A small network was shown many inputs. Here are its activations along a few directions, one row for each input.
Each table varies a few parts of the input and shows all the possible inputs, shuffled.
A made-up example of a description, with smaller parts first: one of 4 places along a line, together with either a single point or one of 11 places along a line or (one of 3 separate values, together with one of 8 places around a ring).
Shared parts are said once, and a part with two or three values counts as separate values.
In the rows, zero is written as 128.

Other details of the inputs shift rows strongly along three fixed directions, in all tables alike. That doesn't count.

A family of inputs:
row 1: [117  89 109 117 144 166  89 104 109 123 139  99 136 107]
row 2: [154 115 187 121  85  98 191 141 124 150 131 180 146 128]
row 3: [125 122 165 174 131 159 145 160  86  90 128 225  91  49]
row 4: [148 129 116 114 116 124 127 116 162 162 116  71 143 183]
row 5: [131 164 119 112 111  97 148 133 173 140 111  98 141 179]
row 6: [110 104  93 157 173 186  67 114  86  95 131 129 104  89]
row 7: [136 100 135 113 118 143 130 119 126 137 131  97 159 142]
row 8: [155 102 128 105 103 121 145 106 113 156 132 122 157 145]
row 9: [ 99 134 133 130 140 138 113 142 139 102 130 110 128 111]
row 10: [175 131 145 143  94 119 182 123  95 150 115 211 114 125]
row 11: [170 138 109 133 117 123 143 113 117 157 130 143 119 170]
row 12: [142 150 106 144 135 127 128 128 112 135 130 155  94 133]
row 13: [118  91 120 117 143 159  96 114 102 117 137 111 135  94]
row 14: [149 207  99 155 130  85 143 152 172 152 110 126  86 183]
row 15: [ 98 161 139 133 133  99 136 147 147 107 128 147 113 110]
row 16: [172  85 100 132 129 174 108  87  87 144 128 113 150 155]
row 17: [112 140  99 158 169 158  82 137 115 106 139 124  93 113]
row 18: [126 146 182 138 104  94 179 155 138 130 124 202 103  97]
row 19: [128 115 124 103 117 128 133 112 126 125 133 120 159 143]
row 20: [145  56 155  94 104 170 140 102  87 123 149 137 189 121]
row 21: [120 169 113 131 129  92 125 145 180 144 110  81 118 169]
row 22: [ 92 149  98 119 147 123 103 130 140 106 126 109 126 118]
row 23: [132 111 119 115 132 133 110 111 131 136 130  95 140 141]
row 24: [159  93 157 106  97 124 163 112 117 152 135 130 172 151]
row 25: [ 85 112 135 142 164 166  81 149 126  89 134 108 109  74]
row 26: [ 96 155 142 143 139 101 130 157 144 109 126 152  99  97]
row 27: [ 89 157 128 133 143 111 123 146 134 100 129 145 109  87]
row 28: [142  75 133 112 125 165 111 102 114 140 138  98 157 134]
row 29: [ 93 144 121 131 150 126 102 138 145 105 131 102 125 122]
row 30: [147 139 110 113 125 106 120 113 163 162 117  65 142 189]
row 31: [ 89 193 104 139 151  79 119 149 170 119 114 111  96 127]
row 32: [141 118 175 120  96 105 183 136 116 133 134 184 142 111]
Each input here is: one of 4 places along a line, together with either one of 2 separate values or one of 6 places along a line.
Change only the choice among 2 separate values in row 3. List by row number the other rows that result. -> row 14

A family of inputs:
row 33: [113  72 112 124 131 211 116 123 102 106 119  83 166  83]
row 34: [157 124 176 115 100 119 163 153 120 127 184 159 144 145]
row 35: [126  74 152  99 102 175 112  96 127 123 113  93 193 137]
row 36: [ 44 189 166 172 174  17 128 165 130  83 126 179  95  32]
row 37: [142  65 108  68 111 139 114  90  94 138 172 134 154  90]
row 38: [152 165 177 107 141  99 166 165 139 103 171 155 105 137]
row 39: [111 156 182 180 139 108 139 182 158 114  94 185  51  76]
row 40: [110  94 155 107 118 128 166 136  71 139 172 193 144  91]
row 41: [164 141  91  75  76 107 164  74 123 154 105 136 182 182]
row 42: [166 129 109 127  97 118 127  94  93 151 120 160 108 131]
row 43: [134 180 135 181 122 102 146 169 173 156  93 136  60 124]
row 44: [117 125  95 169 170 155  78 139  83 119 137 152  95 104]
row 45: [127 184 118 185 148  54 128 110 120 144  83 136 103 117]
row 46: [150 142 188 107  75  44 193 152 176 175 122 135 132 161]
row 47: [202 127  89  99  85 124 146  67 113 193 109 121 113 176]
row 48: [100 154 135 180 147 131 131 163 107 111 131 228  57  63]
row 49: [169 115 221  93  57  55 216 131 161 188 135 155 157 153]
row 50: [114 188 152 133 138  63 171 195 169 124 152 162  97 159]
row 51: [118 128 132 129 135  92 163  95 104 108  95 157 180 101]
row 52: [141 134  75 138 144 134  94 112 119 132 120 145  77  91]
row 53: [126  72 148 116 105 184 124 132 106 106 103 113 171 106]
row 54: [164  68 144 149 128 185 135 122  83 155 128 136 124  80]
row 55: [102 228 139 155 154 114 141 174 166  62 118 140  94 134]
row 56: [ 93  81  79  87 146 210  82  78  84  79 127 113 143  63]
row 57: [167 162 123  56  73  56 195  96 147 200 137 126 125 187]
row 58: [ 80 105 163 150 160 210 113 172  77  33 148 194 134  52]
row 59: [114 107 209 117  89 129 182 128 156 122 105 182 167 104]
row 60: [134  52  80 103 140 167  97  87  97 129 187  45 180 194]
row 61: [145 111 131  98  98 133 144 124 157 139  84  86 173 174]
row 62: [151 126 157 115  93  89 178 150 142 175 142 111 138 124]
row 63: [168  58 138 125 127 163 108  74 138 176 117  86 147 173]
row 64: [154 115 145 164 121 137 156 133  96 130 141 203 105 134]
row 65: [137 102 166  88 101  85 150  95 179 182 136  87 171 169]
row 66: [150 108 101 156 193 218  44 115  88 100 161  80 105 125]
row 67: [136  79  81  89 124 183 117  86  98 100 127 139 167  82]
row 68: [ 85 131 157 148 119 165 125 178 125  72 106 153 114  54]
row 69: [117 135  71 134 135 152 101 101 135 108 129  67 163 206]
row 70: [181 150 129 113  84 140 155 116 138 129 134 108 186 215]
row 71: [126  95 154 136 111 157 162 132  72  85 143 226 168  93]
row 72: [ 89 185 137 178 170  87  97 151 217 133  90 114  63 122]
row 73: [123 200  67 175 181 141  45 148 164 123 128  54  78 180]
row 74: [116 110 132 126 132 105 133 139  89 122 168 162 147 135]
row 75: [ 80  75 139 129 153 185  69 151  94  97 164  76 122  36]
row 76: [182 134 133 145 131 137 144 139 117 170 125 143 121 188]
row 77: [ 71 183  74 130 179  79  63 161 218 131 111  10  86 168]
row 78: [ 75 190  37 133 168 124  79 124 171 109 104  81 123 170]
row 79: [120 166  64 165 175 125  62 132 193 147  82  15  80 183]
row 80: [ 97 131  81  75 146 106  80  97 113 144 148  89 135 140]
What do these inputs look like to the network? -> one of 3 separate values, together with either a single point or one of 6 places along a line or one of 9 places along a line
The inputs of row 59 and row 72 match in every part but the choice among 3 separate values. If row 51 is changed in the same way as row 59 into row 72, which row does it become? -> row 45
The inputs of row 35 and row 49 match in every part but the choice among 3 separate values. If row 67 is changed in the same way as row 35 into row 49, which row does it become? -> row 37
Change only the place on the line of 9 in row 50. List by row number the other rows that result. -> row 34, row 37, row 38, row 40, row 57, row 60, row 74, row 80
Change only the choice among 3 separate values in row 53. List by row number the other rows that result. -> row 77, row 79
Change only the choice among 3 separate values in row 33. List by row number the other rows that result. -> row 54, row 62

A family of inputs:
row 81: [180  80 157 111  87 136 170 103 118 171 110 127 172 163]
row 82: [ 67 125 157 140 143 135 128 154  99  69 124 190 112  25]
row 83: [153 100  84 121 136 143  87  86 116 157 132  79 132 178]
row 84: [136 214  92 122 111  23 163 122 185 178  97 112 113 188]
row 85: [132 117 127  83 105 123 142 108 141 136 119 101 175 159]
row 86: [153 139 146 146 121 129 160 148 112 141 137 188  89 118]
row 87: [117  63 149 147 155 190  99 130  72  94 170 140 146  87]
row 88: [145 207  78 154 140 107 112 146 185 147  95  80  90 199]
row 89: [133 148 202 139  91  69 209 174 151 154 122 204 102 107]
row 90: [ 99  81 115 118 161 164  72 110 118 120 146  73 136 109]
row 91: [122  83  89  74 130 139  94  81 114 149 148  51 185 153]
row 92: [ 84 165 160 184 172 128 108 196 136  74 143 158  81  78]
row 93: [ 92 130 146 118 122 119 148 138 122 100 120 160 134  86]
row 94: [164 118  96  97  98 143 153  90  89 141 134 141 162 155]
row 95: [136  78 150 105 120 148 126 122 125 147 143 102 155 132]
row 96: [110 157  92 132 158  95  99 122 151 126 118 103 106 130]
row 97: [116  83 121 117 131 159 116  97  85 105 131 141 155  87]
row 98: [120  80 109 102 141 162  80 111 138 139 146  37 161 154]
row 99: [114 195 108 128 132  91 115 158 213 142  98  48 118 191]
row 100: [132 172 164 144 104  61 197 151 124 137 123 224  99  84]
row 101: [107 165 205 128  95  86 194 176 165 108 124 201 112  92]
row 102: [153  52 139 105 111 179 124  99 113 144 125  91 180 142]
row 103: [147  60 125  92 118 182 106  98 123 145 133  64 187 157]
row 104: [113  93 113 135 156 208  86 113  79  87 152 140 117  85]
row 105: [ 93 121  73 131 176 183  60 119  98  79 137 114 116  93]
row 106: [170 118 102 128 123 152 111 107 140 146 132  48 178 220]
row 107: [ 86 166 108 114 141 111 113 139 177  97 123  87 132 138]
row 108: [123  92 119 119 139 192 113 110  69  85 147 166 134  81]
row 109: [118  94 146 127 128 151 127 119  92  94 129 172 138  72]
row 110: [130 111 177 146 124 126 144 155 122 128 130 155 109  90]
row 111: [142  70 134 139 144 195 101 123  66 116 154 158 122  81]
row 112: [ 79 176  73 150 187 133  57 134 165  92 128  53 120 172]
row 113: [175 101 115 133 119 139 118 108 121 172 126  86 138 163]
row 114: [130  67 150 145 136 194 101 124  90 104 129 135 139  79]
row 115: [ 96 155  86 159 175 168  79 147 133  95 126 112  82 117]
row 116: [109 165 179 140 110 108 158 185 177 111 118 140 114 114]
row 117: [101 196  86  99 121  69 132 129 192 140 102  66 140 188]
row 118: [184 139 122 140  97 127 148 120 147 165 101 114 131 194]
row 119: [110 217  91 134 144  66 136 142 186 116 114  99 128 202]
row 120: [156 198  83 147 138 102 121 137 174 167 113  77  85 204]
row 121: [170  83  84  92 115 163 124  70  66 154 159 114 163 150]
row 122: [184  79 167 124  82 141 176 109 109 160 117 164 163 138]
row 123: [138 114 186 143 111 106 171 149 120 144 126 185 114  95]
row 124: [ 51 120 180 140 149 152 114 175 124  54 138 184 103  19]
row 125: [200  95 167 126  79 113 189 113 109 188 126 170 143 150]
row 126: [ 74 137 127 142 167 141  72 169 154 100 135  79  98  93]
row 127: [151  79 109  91 128 133 111  84 103 151 133  81 167 153]
row 128: [160 206 120 144  94  57 177 137 183 165  86 155 102 201]
row 129: [144 108 142 116 111 128 140 107 131 143 113 119 153 146]
row 130: [ 57 122 168 144 152 143 122 168 114  50 133 190 101  18]
row 131: [139 168 151 139 114  68 172 144 139 140 119 192 100 112]
row 132: [ 64 181 117 137 166  85 101 162 169  99 124 118  79  95]
row 133: [175  79 218 118  65 143 208 140 106 149 125 191 162 108]
row 134: [164  97 108 121 129 131 111 100 137 175 120  77 142 177]
row 135: [147 203 157 142 100  61 207 161 136 138 131 234  75 118]
row 136: [ 70 116  92 118 169 139  72 120 116 103 145  85 126  84]
row 137: [120 139 193 113  97  90 180 153 148 133 142 172 126 109]
row 138: [179 123  84 126 119 117 114  97 144 187 116  71 131 213]
row 139: [ 56 139 120 116 155 124  97 148 131  88 150 113 119  68]
row 140: [145  84 145 115 125 134 128 100 110 149 136 117 145 127]
row 141: [ 75 154 149 148 151 113 126 158 135  78 113 170  97  61]
row 142: [168 132 128 106 103  91 166 104 123 156 145 127 173 197]
row 143: [146 188  98 126 102  52 166 124 148 169 110 147 111 173]
row 144: [147 191 140 142 109  74 171 150 146 156 124 192  84 146]
row 145: [167 113 125 142 118 136 126 123 119 155 128 116 113 152]
row 146: [ 82 132 139 149 149 146 117 141  96  75 129 186 108  35]
row 147: [ 77 191  57 153 189 115  59 131 172  95 105  69  93 128]
row 148: [187  86 164 118  89 125 172  97  95 170 139 170 150 133]
row 149: [167  52 209  99  77 163 175 132  94 145 158 155 174 103]
row 150: [131 196  86 136 147  96 115 126 162 153 127 106  84 177]
row 151: [143 209 141 141 108  27 180 147 193 173 100 154  87 170]
row 152: [105 171 133 173 153 158 117 172 128  84 121 164  69  81]
row 153: [139  64 102 102 136 167 105  84  62 122 171  99 195 141]
row 154: [140 128 162 157 110 136 163 154 118 119 111 207 100  99]
row 155: [ 86 184 187 185 146 111 161 204 142  70 126 222  83  78]
row 156: [129 101  94 115 142 162 103 107  70 118 156 143 132  95]
row 157: [152 108 102 122 126 147 105  87 129 150 118  87 150 166]
row 158: [ 52 113  89 119 192 155  37 129 132  82 150  63 121  81]
row 159: [ 81 156  95 149 183 133  67 134 137  99 150  80 111 143]
row 160: [200 120 132 132  99 132 155 120 115 176 132 132 128 177]
row 161: [200  84 136 121  85 141 165  92 122 182 111 122 172 181]
row 162: [153  92 114  97 103 145 143  87  85 127 146 116 208 172]
row 163: [ 66 135 135 141 164 148  89 142 144  79 124 118 106  78]
row 164: [112  98 173 142 134 147 127 157 121 111 138 137 111  76]
row 165: [212 109 211 144  52 117 231 136 108 171 115 218 146 131]
row 166: [126  94 116 103 122 123 127 100  94 139 134 119 155 115]
row 167: [137 163 191 171 110  85 181 178 148 129 116 203  76  85]
row 168: [ 85 115  79 139 172 176  58 116 103  81 129 113 112  89]
row 169: [152  95  90 110 127 138 106  90  98 146 134 113 140 149]
row 170: [114 182  52 154 174 136  72 134 176 127 102  60  94 180]
row 171: [175  71 138 103  71 148 179  91  62 143 131 190 174 122]
row 172: [ 90 192 100 105 121  77 137 135 186 124 114  80 140 165]
row 173: [102 177  60 131 156 123  96 124 134 106 115 112 110 138]
row 174: [ 76 192 127 128 150  72 109 161 194 123 122 100  87 130]
row 175: [ 99  66 146 120 141 199  91 133 111  92 145  99 157  85]
row 176: [159 101  99 116 125 171 110  93 106 141 131 114 149 161]
row 177: [ 88 116  88 134 183 172  55 128  88  80 158 129 102  69]
row 178: [175  65 165 112  87 152 165  91  94 148 128 164 173 131]
row 179: [149 203 106 141 122  69 138 142 211 169  77  62 115 214]
row 180: [140  95 138  77 101 120 141 106 126 146 149  96 174 148]
What do these inputs look like to the network? -> one of 2 separate values, together with one of 5 places along a line, together with either a single point or one of 9 places along a line
The inputs of row 92 and row 153 match in every part but the place on the line of 5. If row 106 is changed in the same way as row 92 into row 153, which row does it become? -> row 162
Start at row 108 and move only the place on the line of 9, one step at a time. The first step leads to row 105. Which rows follow, in order? -> row 168, row 147, row 109, row 141, row 130, row 85, row 107
Change only the choice among 2 separate values in row 103. List by row number the other rows that result. -> row 95
Change only the place on the line of 5 in row 172. List by row number the other rows that result. -> row 101, row 107, row 116, row 175
